B = [110 135 106 115 122 122 104 134 131]
Find the last entry.
Answer: 131
The third entry from the left: 106
The first entry from the left is 110

Questions about the row below.
1) Read off the entry just right of 120.
2) Read off the entry just right of 108.
3) Read off the largest entry.
[109 149 158 126 110 120 152 127 108 126 100]
1) 152
2) 126
3) 158

m =
129,129,127,128,130,125
128,128,129,128,128,129
127,127,126,129,127,134
132,130,130,128,130,103
132,130,127,129,129,103
Which number is the largest entry in the last column?
A: 134
The fifth entry from the end, reading row by row -> 130
Which number is the last entry, reading row by row?
A: 103
Which number is the entry just left of the largest entry?
A: 127
Which number is the bottom-left entry?
A: 132
Which number is the third entry on the diagonal from the top-right corner?
A: 129
Which number is the second entry from the end, reading row by row?
A: 129
The top entry of the column that holds the largest entry: 125

Read these off the matrix that follows. Counting starts at 1.
1) Read off the entry at row 3, column 3.
2) Read off the entry in row 1 and column 2.
3) Read off the minimum.
4) Read off the entry just left of 109.
5) Read off the entry directly above 157.
6) Read off the bottom entry of the column that holds the smallest entry.
7) Read off the entry directly below 131.
8) Read off the bottom-left entry.
[[130 129 131 112 113 153 137 100 115 109]
 [118 118 141 147 117 112 124 125 129 143]
 [133 129 126 121 126 157 130 134 128 118]]
1) 126
2) 129
3) 100
4) 115
5) 112
6) 134
7) 141
8) 133

Questions about the row below.
1) Find the 3rd entry from the left.
2) Find the second entry from the left.
3) Find the last entry.
4) Find the third entry from the right.
[108 137 115 130 115 138 128 141 128 125 126 126 105 126]
1) 115
2) 137
3) 126
4) 126

X =
[[128 116 125 128 128 129 108 151 132 126 109 130 118]
 [129 118 126 128 127 131 119 135 139 126 118 140 126]
 [129 115 125 128 127 130 111 146 138 125 111 137 121]
 [131 120 124 128 128 131 111 149 124 126 113 123 122]
 [130 117 124 128 128 130 108 150 130 127 109 128 120]
 [129 124 123 128 128 128 114 146 118 129 115 117 120]
 [123 126 125 128 127 124 120 138 120 127 121 118 117]
 [130 136 126 128 127 130 140 116 115 129 140 116 132]
 [127 114 126 128 127 128 112 144 140 125 112 139 120]
 [125 121 129 128 127 126 129 125 143 124 127 141 125]
 [125 119 129 128 127 127 125 128 145 124 124 143 124]
 [128 116 125 128 128 128 109 150 131 126 110 129 118]
 [124 117 128 128 127 126 122 130 145 125 120 144 123]
 [126 131 125 128 127 127 130 126 119 128 130 120 124]
 [133 137 127 128 127 132 143 113 116 128 143 117 136]
 [125 133 125 128 127 126 134 121 116 130 134 117 126]]
The second entry on the diagonal from the top-right corner -> 140
The last entry, reading row by row -> 126
The entry directly below the largest entry: 135
Report the entry just right of the largest entry.
Answer: 132
Report the top entry of the column that holds the largest entry.
Answer: 151
The entry in the bottom-left corner is 125
Report the top-right entry.
Answer: 118
The entry just left of the largest entry: 108
Report the third entry in reading order.
Answer: 125
Report the second entry on the main diagonal.
Answer: 118
Report the second entry from the end, reading row by row.
Answer: 117
Report the 1st entry, reading row by row.
Answer: 128
The second entry in reading order is 116
The smallest entry in the last column -> 117
The third entry from the end, reading row by row is 134
The largest entry in the first column -> 133
Report the 4th entry, reading row by row.
Answer: 128
Report the fifth entry, reading row by row.
Answer: 128
Report the 4th entry from the end, reading row by row.
Answer: 130
Report the third entry on the main diagonal.
Answer: 125

[[133 125 125 123 120 126 127 130 127 124 128 130 122 124 123 134]
 [140 124 125 132 107 133 124 135 135 135 125 141 119 129 126 144]
 [132 126 125 121 122 125 127 129 125 122 128 128 122 123 123 133]
 [135 126 124 123 121 125 127 129 125 122 127 130 120 124 122 133]
 [132 127 123 119 123 124 126 128 125 120 128 127 122 124 121 133]
 [133 126 131 139 118 136 126 133 137 141 127 136 129 133 133 136]
 [131 126 124 123 122 124 126 129 126 122 128 128 122 125 123 133]
 [138 123 125 129 111 132 124 135 132 132 126 138 120 127 125 141]
 [139 125 126 136 105 135 124 138 136 138 125 142 121 131 125 145]
 [137 124 127 138 110 136 123 136 138 141 126 139 124 133 128 142]
 [131 127 124 119 123 124 128 129 124 120 128 127 120 124 121 131]
 [133 127 126 125 118 128 127 131 127 125 128 132 121 125 122 136]
 [134 125 124 126 116 128 126 132 129 126 128 133 120 127 123 137]
 [137 125 124 127 114 128 124 132 131 128 126 135 120 127 125 139]]
Indices start at 1.
Read off the bottom-left entry.
A: 137
The top-left entry is 133
Read off the entry in row 2 and column 1.
A: 140
The entry just left of the smallest entry -> 136
The entry directly above the largest entry -> 141
Read off the entry in row 1 and column 3.
A: 125
The entry at row 3, column 1: 132
The largest entry: 145
The bottom entry of the column that holds the smallest entry: 114
Read off the entry in the bottom-right corner.
A: 139
Read off the top entry of the column that holds the largest entry.
A: 134
Read off the entry in row 1 and column 2.
A: 125
Read off the entry in row 2 and column 2.
A: 124
Read off the entry at row 3, column 3.
A: 125
The top entry of the column that holds the smallest entry -> 120
The entry just left of the largest entry -> 125
The entry directly below the smallest entry is 110
Read off the entry directly below the largest entry.
A: 142
Read off the smallest entry.
A: 105
Read off the entry just right of the smallest entry.
A: 135

Read these off the table that follows.
1) The top entry of the column that holds the smallest entry?
2) The largest entry in the last row?
3) The top-left entry?
4) The entry in the top-right corner?
5) The first entry of the largest entry's row?
6) The largest entry in the last column?
7) The entry directly above the largest entry?
[[127 105 131 124 119 115 121 111 114 129 118]
 [117 138 136 117 128 131 123 132 132 138 127]
 [117 122 129 115 126 133 133 133 142 135 130]
 [114 139 135 120 124 127 118 128 132 137 129]
 [143 148 129 131 138 131 112 127 136 125 132]
 [130 110 144 127 127 124 116 137 127 134 110]
 [118 143 117 127 127 116 112 124 134 134 129]
 [134 122 132 140 123 115 132 125 124 117 120]
 [131 133 120 134 127 122 123 132 127 114 125]
 [122 136 117 123 122 130 122 115 130 133 137]
 [112 134 123 137 135 137 134 128 129 128 139]
 [138 136 121 135 127 125 127 127 130 119 133]]
1) 105
2) 138
3) 127
4) 118
5) 143
6) 139
7) 139

Read these off the row that follows.
1) Give the third entry from the right.
2) Give the first entry from the left.
3) Give the entry just left of the smallest entry.
[145 122 144 150 114 109 120 136 103 126 119 151 150 128]
1) 151
2) 145
3) 136

Read these off the grid that follows.
1) Give the minimum.
2) Give the entry just right of the largest entry.
3) Give the entry just right of 139.
4) Give the entry just left of the smallest entry.
[[127, 142, 131, 128, 128, 128, 121, 122, 130, 132, 123, 119, 120, 121, 121, 122], [120, 107, 123, 122, 121, 124, 140, 140, 121, 122, 141, 143, 131, 129, 143, 138], [119, 133, 118, 120, 120, 121, 129, 126, 120, 121, 127, 128, 117, 121, 128, 128], [135, 144, 132, 133, 131, 135, 117, 120, 133, 132, 117, 117, 125, 125, 117, 117], [131, 145, 135, 133, 133, 133, 118, 117, 131, 128, 118, 116, 121, 123, 115, 121], [137, 127, 137, 137, 137, 139, 124, 123, 141, 133, 124, 120, 136, 133, 123, 126]]
1) 107
2) 135
3) 124
4) 120

Questions about the table below. Counting starts at 1.
1) The top-left entry?
2) The entry in the bottom-left corner?
3) The entry in row 1 and column 2?
4) The bottom entry of the column that holds the largest entry?
5) The entry directly below 110?
6) The entry in row 2 and column 1?
7) The entry at row 3, column 3?
8) The entry just right of 119?
[[116 129 135 121 136 129]
 [116 130 135 120 137 130]
 [107 132 146 113 146 127]
 [126 122 145 120 132 117]
 [110 139 127 119 139 141]
 [122 122 150 120 135 116]
 [112 128 149 115 139 123]]
1) 116
2) 112
3) 129
4) 149
5) 122
6) 116
7) 146
8) 139
